A small network was shown many inputs. Here are its activations along a few directions, one row for each input.
Each table varies a few parts of the input and shows all the possible inputs, shuffled.
A made-up example of a description, with smaller parts first: one of 8 places around a ring, together with either a single point or one of 11 places around a ring or (one of 3 separate values, together with one of 6 places along a line).
Shared parts are said once, and a part with two or three values counts as separate values.
(in the rows, 128 means zero)

Other details of the inputs vary at random and push rows far along two fixed directions, the same in every table; ignore that.

A family of inputs:
r1: [128 165 125 154 122 139  97 127  95 104 117 194 131]
r2: [194 110  87  77 100 162  78 129 142 151 131 113 149]
r3: [151 157 107  81 131 121  67 104  66 116 122 183 152]
r4: [171 196 138  95 105 138  48 122  70 126 126 173 123]
r5: [135 143 130 122 156 111 130 107  74 111 137 168 156]
r6: [159 126 128 106  98 143 123 128 175 145 114  94 115]
r7: [ 99  94 115 158 140 150 164 140 193 119  99  76 116]
r8: [ 65 120 170 186 143  79 187 134  99 116 147 157 103]
r9: [ 99  95 124 133 126 120 140 139 178 161 119  71 109]
r10: [155 147 117  81 131 124  54 112  63 116 128 181 143]
r11: [155 180 125 130 120 165  77 102  70 131 118 185 131]
r12: [117 108 108 160 117 172 162 141 196 144 135  96 118]
r13: [116  78 104 132 126 128 189 145 179 124 146  99 140]
r14: [133 112 100 143 126 157 125 127 188 127  99  83 121]
r15: [110  96 123 139 125 116 142 128 178 158 122  68 106]
r16: [115 100 127 111 126 129 125 134 182 163 108  87 112]
r17: [113 116 140 140 149 103 179 114  74  93 136 163 138]
r18: [129 131 122 102 116 146 104 150 177 142 121  77 110]
r19: [119 127 133 128 152 101 152 107  77  97 133 165 137]
r20: [ 68 130 186 158 156  81 187 115 107  85 119 142  92]
r21: [136 103 109 167 115 160 163 143 189 127 113  93 122]
r22: [103 116 150 158 160 102 198 128  82  98 149 163 150]
r23: [126  85 121 145 131 136 188 144 167 123 151  83 165]
r24: [ 78  99 155 137 167  96 172 131  81  86 136 153 123]
r25: [139 104 127 123 123 126 134 120 182 163 116  86 109]
r26: [104 131 171 155 137  94 158 123  92 125 128 171 109]
r27: [102  99 156 153 150 100 187 134  79  89 150 164 126]
r28: [122 117 143 129 153 104 141 115  74  96 140 163 127]
r29: [100 105 129 148 134 115 160 147 179 139 132  57 102]
r30: [172 161  85  67  92 158  15 148 156 182 115  97 133]
r31: [174 190 109 116 118 151  33 101  78 120  98 190 137]
r32: [163 175 120 135 117 152  71 109  76 113 102 186 136]
r33: [174 138  88 120  94 195  89 131 173 167 122 111 133]
r34: [145 114  97  89 125 152  98 135 156 141 130  92 176]
r35: [ 90 101 152 152 150  98 181 138  88  88 155 170 126]
r36: [130 166 160 118 128 106 107 107  93 111 116 166 108]
r37: [130 119 130 121 101 133 142 146 193 138 128 102 112]
r38: [204 138  82  74  96 172  57 123 139 157 133 110 189]
r39: [125  88 120 140 144 130 181 128 168 121 144  71 159]
r40: [ 85 116 139 126 161  99 164 122  81  92 127 160 136]
r41: [ 88 123 143 132 172 103 165 124  81  99 133 157 150]
r42: [168 179 127 103 100 124  37 107  59 158 120 183 131]
r43: [126 116 103 137 129 171 130 120 186 146 114  80 116]
r44: [181 160  97  46  83 162  17 129 168 169  97 114 131]
r45: [ 81 147 175 165 140  99 172 147 103  91 150 155  99]
r46: [119  85 109 138 137 133 190 147 179 133 151  95 154]
r47: [137  83 103 125 121 134 178 140 167 130 139  98 142]
r48: [107  88 136 148 121 120 176 145 196 153 133  94 108]
r49: [ 74 120 173 182 157  74 185 112  90 114 134 139  96]
r50: [145 108 101 116 114 148 130 144 167 137 152 102 176]
r51: [149 129 113 128 100 138 117 158 167 160 138  86 120]
r52: [146 179 139 123 116 118  78 128  66 134 132 163 122]
r53: [126  91 106 119 148 131 165 128 169 132 133  80 151]
r54: [136 104 119 140 102 129 138 141 172 169 133  88 116]
r55: [ 92  98 117 153 142 164 169 134 190 137 114  73 111]
r56: [112 157 143 161 150 138 133 101  87 112 122 165 113]
r57: [ 67 136 170 184 146  84 186 153  98 103 154 148 103]
r58: [170 144 115 103  91 156  92 152 170 150 133  97 119]
r59: [151 194 136  89 118 128  37 119  79 122 121 166 118]
r60: [ 84 118 155 153 169  96 177 116  83  83 143 141 155]
r61: [135 165 159 120 112 113 111 123  91 115 122 179 115]
r62: [141 141 131 123 146 120 136 113  66 113 137 171 161]
r63: [166 145 115 100 105 150  87 135 173 148 126  83 112]
r64: [101 140 161 132 147  93 120 107  91 126 114 162 107]
r65: [156 191 129 107 118 117  43 121  69 140 128 166 123]
r66: [159 112 121 112 105 140 116 124 170 171 115  97 119]
Description of these inputs: one of 6 places along a line, together with either one of 2 separate values or one of 4 places along a line or one of 5 places around a ring.
Question: Changing only the place on the line of 6 turns r38 into r39. The same change can be made to r62. Which row results?
Answer: r5
Question: Changing only the place on the line of 6 turns r54 into r8. The same change can be made to r47. Which row results?
Answer: r13
Question: Change only the choice among 2 separate values in r14. List by row number the other rows that result.
Answer: r43
Question: Change only the place on the ring of 5 in r9. List by row number the other rows that result.
Answer: r16, r18, r30, r44
Question: Change only the choice among 2 separate values in r1. List by row number the other rows that result.
Answer: r12
Question: Start at r34 and move only the place on the line of 4, one step at a time. The first step leads to r41. Which rows follow, in order?
Answer: r40, r24

A family of inputs:
r67: [169 165 138 121  97 134  87 107 116 155 112 158 111]
r68: [123 168 133 135 141 136 116 134  73  73 137 180 160]
r69: [ 28 145 206 179 163  50 191 154 101  95 155 116  74]
r70: [ 74 141 208 221 136  85 232 137 103  99 147 161  77]
r71: [108 137 160 104 138  89  95 106  78 123 101 178  98]
r72: [117  94 121 198 118 162 200 149 208 134 126  61  89]
r73: [141 147 120  62 116 120  36 129 150 173 106  78 114]
r74: [123  55 109 117 144 134 213 145 193 119 151  52 148]
r75: [142 106 124  97 155  83 124  95  50 128 140 182 173]
r76: [168 133 103  75 120 143  96 134 106 124 149 143 169]
r77: [ 81  81 162 173 159  66 236 139  75 100 176 154 151]
r78: [125 145 125 113 163 128 111  98  73  75 111 172 161]
r79: [183 135  85 113 107 179  63  97 151 158  90 116 118]
r80: [140 134  88 120 137 174  84  97 137 141  95 138 149]
r81: [154 123 109  85  86 138  79 148 194 172 116  94 102]
r82: [122  64 114 128 131 139 215 163 195 118 165  55 148]
r83: [133 150 141 114 130 121 127 145  60  93 168 182 161]
r84: [153 109 108  76  97 136  77 132 189 172 102  91 105]
r85: [119 184 148  87 123  97  42 134  92 145 124 134 107]
r86: [112  89 113 161 128 160 203 171 210  97 148  55 148]
r87: [ 93  81 102 177 145 169 198 134 212 133 115  65 128]
r88: [178 145  93 148  81 192  90 150 186 161 123  96 110]
r89: [180  88  78  55 128 154 106 117 166 144 129  86 169]
r90: [ 95  83 141 145 111 112 187 165 220 145 134  62  79]
r91: [136 162 165 141 124 108 118  93  76 129 110 184 104]
r92: [136 176 169 153 114 110 120 111  78 128 123 189 102]
r93: [140 123 129 113 135  88 128 121  50 127 160 188 172]
r94: [172 127 107  99 100 119  95 144  90 152 169 162 181]
r95: [117  89 118 192 123 160 199 140 207 134 119  59  89]
r96: [107 152 161 115 127  90  99 122  81 121 115 183  95]
r97: [107 158 123 149 155 147 107  96  75 109 105 189 142]
r98: [106 175 131 167 140 152 109 124  76 108 125 195 141]
r99: [129 166 139 165 133 137 110 103  70 110 109 183 104]
r100: [140 167 138 104  90 118  67 150 126 146 133 161  99]
r101: [122 139 136  73 134 106  55 119 128 158 102  91 111]
r102: [211  97  61  46 101 140  60 117 145 187 137 112 189]
r103: [136 149 118  83 100 125  61 157 187 175 131  56 106]
r104: [135 130 130  91 155 111 125 109  60  95 140 175 162]
r105: [159 165 115 135 120 155  71  95  89 130  99 169 113]
r106: [141 118 127 107 142  86 127 113  50 127 153 186 172]
r107: [ 97 100 126 159 153 137 202 144 160  79 135  93 146]
r108: [139 161 100 148 110 186  88 144 141 140 127 145 147]
r109: [ 46 123 159 217 176 123 219 124 100  81 128 159 120]
r110: [ 75 136 205 215 141  84 231 128 102 100 140 158  79]
r111: [113  70 103 139 152 151 200 134 207  99 121  50 148]
r112: [136 135 117  73 111 124  60 143 181 176 115  53 109]
r113: [183 118 111 103  94 154  96 102 185 179  98  92 114]
r114: [100 105 125 150 159 134 189 132 146  78 128 105 148]
Question: What do these inputs look like to the network?
Answer: one of 6 places along a line, together with one of 8 places along a line
Question: Changing only the place on the line of 8 turns r113 into r71. The same change can be made to r70. Which row results?
Answer: r100
Question: Changing only the place on the line of 8 turns r82 into r110. The same change can be made to r74. Which row results?
Answer: r67
Question: Change only the place on the line of 6 in r95. List by row number the other rows that result.
Answer: r72, r79, r88, r99, r105

A family of inputs:
r115: [124  65 107 125 120 141 190 166 218 137 153  52 136]
r116: [110 151 124 112 154 119 102 115  67 102 131 182 151]
r117: [170 164 107  96  84 152  51 150 161 159 129 111 129]
r118: [ 67  95 175 156 160  55 192 122  94 130 140 131 106]
r119: [133  83 118 158 133 141 197 128 181 135 133  71 134]
r120: [212 164  95  56  85 159  34 128 126 155 134 130 154]
r121: [133 185 134 145 121 133  73 121  62 132 124 191 123]
r122: [128 146 122 137 134 127 113 118  65 115 135 195 159]
r123: [ 71 141 160 164 158 113 154 131 116 107 123 127 109]
r124: [190 130  97  74  80 160  72 138 191 164 113  99 123]
r125: [123  76 112 132 142 139 182 131 200 126 124  38 129]
r126: [ 83 126 166 152 160 102 162 111  93  87 107 156 102]
r127: [120 138 150 156 134 123 141 104  90 115 118 182 110]
Question: What do these inputs look like to the network?
Answer: either a single point or (one of 3 separate values, together with one of 4 places along a line)
Question: Change only the choice among 3 separate values in r121. List by row number the other rows that result.
Answer: r117, r123

A family of inputs:
r128: [ 88 159 152 162 146 121 131 116  90 107 115 170 109]
r129: [176 101  73  83  98 163  96 150 188 168 142  76 159]
r130: [ 61 162 203 192 157  65 175 123  33  81 138 212  94]
r131: [ 94  65 132 137 154 106 207 129 157 110 134  88 129]
r132: [151  91 108 123 117 147 160 135 172 141 139  97 146]
r133: [ 77  99 162 166 145  99 196 142 166 127 135  76  94]
r134: [168 168 116  95 112 127  61 121  63 129 139 199 165]
r135: [176 119  87 111  88 175  95 135 219 178 114  58 113]
r136: [ 88 131 164 165 142 115 179 137 134  94 126 119  95]
r137: [ 87 131 175 176 139 102 184 126 108 110 129 150  91]
r138: [103 107 141 147 152 119 192 135 122  84 141 125 139]
r139: [181  94  66 101 106 185 103 133 205 162 120  65 160]
r140: [134 109 118 104 137 119 134 124 129 130 131 113 148]
r141: [158 167 119  81 124 121  53 115  58 130 138 183 166]
r142: [111 167 161 117 139  93  85 108  58 114 113 190 103]
r143: [149 186 137  89 117 116  37 112  72 142 110 177 120]
r144: [ 92 101 139 178 137 134 186 132 174 125 116  81  96]
r145: [180 145  96  99 116 153  79 115 108 136 129 152 159]
r146: [177 157  81  85 117 170  44 116 111 142 119 161 173]
r147: [108 100 131 148 119 129 163 156 193 150 134  66  98]
Question: What do these inputs look like to the network?
Answer: one of 2 separate values, together with either a single point or one of 9 places along a line
Question: Changing only the choice among 2 separate values turns r147 into r129. The same change can be made to r143. Which row results?
Answer: r140
